These are the activations of a small neural network, seen along a few directions. Each row is one input.
In each table, some parts of the input vary, and every possible input appears once, in random order.
Descriptions start from the smaller parts, as in this example, which fits no table here: one of 8 places around a ring, together with either a single point or one of 9 places around a ring or (one of 2 separate values, together with one of 6 places along a line).
Shared parts are said once, and a part with two or three values counts as separate values.
(in the rows, 128 means zero)

Other details of the inputs shift rows strongly along two fixed directions, in all tables alike. That doesn't count.

Table:
row 1: [103 116 152 124  84  85 151 151 142 158 155  91]
row 2: [120 151 137 114 142 107 115  99 126 138 121 123]
row 3: [118 116 125 155 102 146 127 168 134 111 150 119]
row 4: [149 150 156 126 143 168 100 162 135 137  98 159]
row 5: [137 119  98 138 137 180 116 153 111 116 107 159]
row 6: [130 139 154 128 115 146 118 168 138 140 122 135]
row 7: [120 112 115 138 105 110 168 118 133 127 159 107]
row 8: [ 96 104 119 160  71 142 137 189 140 111 170 100]
row 9: [ 94 118 146 132  99  29 171  79 131 160 167  57]
row 10: [171 147 139  87 212  48 118  35 125 141  94 128]
row 11: [109 141 134 156 103 163 116 158 131 123 134 126]
row 12: [149 122 123 112 159  52 168  51 133 147 129 102]
row 13: [114  99 104 129 110  91 163 114 109 137 145 107]
row 14: [180 155 131 138 191 179  82 131 128 104  78 173]
row 15: [145 114 116  84 178  53 140  34 106 144 104 128]
row 16: [165 151 119  99 190 127 122  75 126 123  97 160]
row 17: [110 121 157  99 100  85 134 126 140 150 144 108]
row 18: [122 117 112 150 103 171 146 157 133 110 151 130]
row 19: [127 118 131 116 131 101 120 109 134 116 135 118]
row 20: [100 137 132 136  96 171 102 156 133 113 136 134]
row 21: [180 152 133 138 194 181  82 129 128 105  79 172]
row 22: [124 110 101 144 119 181 126 163 109 113 125 149]
row 23: [108 116  93 124 113 179 118 167 108 109 131 156]
row 24: [ 63 104 147 114  37  75 164 174 141 155 197  74]
row 25: [156 133 121 123 160 105 149  81 129 130 118 129]
row 26: [145 116 109 122 156 112 139  95 106 135 110 138]
row 27: [127 150 134 146 133 162 103 141 132 126 110 137]
row 28: [115 127 154 134  95 144 127 178 139 141 140 122]
row 29: [119 122 111 129 108 182 125 151 134  98 140 149]
row 30: [145 162 138 143 156 168  94 128 127 123  94 151]
Each input here is: one of 5 places along a line, together with either one of 2 separate values or one of 4 places along a line.
The inputs of row 8 and row 12 match in every part but the place on the line of 5. If row 10 is changed in the same way as row 8 into row 12, which row does it become?
> row 16
Which other rows agree with row 23 in the place on the line of 5? List them by row number.
> row 5, row 13, row 15, row 22, row 26
Change only the choice among 2 separate values in row 2. List by row number the other rows that result.
> row 20
Change only the place on the line of 4 in row 12. List by row number the other rows that result.
> row 7, row 18, row 25

Table:
row 31: [114 109 116 145 100 151 137 153 117 127 134 128]
row 32: [145 156 147 146 146 184  80 158 139 108 103 153]
row 33: [181 156 119 118 219 104 115  37 123 121  81 147]
row 34: [100 117 101 122 103 151 129 146 118 111 148 135]
row 35: [132 119 120 151 115 147 137 161 137 112 146 123]
row 36: [ 80  85 109 130  56 137 152 171 122 120 173 112]
row 37: [135 154 145 139 140 180  83 165 128 127  97 154]
row 38: [117 140 141 119 117 170  88 170 132 120 117 151]
row 39: [156 159 142 144 150 195  99 150 145 111 104 161]
row 40: [140 136 149  85 152  62 142  69 133 157 119 119]
row 41: [162 156 153 109 180  93 126  74 129 158  90 135]
row 42: [107  97 130 120 103   7 194  89 125 167 171  60]
row 43: [136 124 116 119 129 177 113 173 125 113 121 161]
row 44: [156 119 130 121 168  61 150  47 126 139 116 108]
row 45: [ 59  94 101 153  41 102 177 159 121 129 199  73]
The inputs of row 31 and row 37 match in every part but one. If row 36 is changed in the same way as row 31 into row 37, which row does it become?
> row 38
What is each input in this table made of?
> one of 3 separate values, together with one of 5 places along a line
Change only the place on the line of 5 in row 33. List by row number the other rows that result.
> row 32, row 35, row 39, row 44
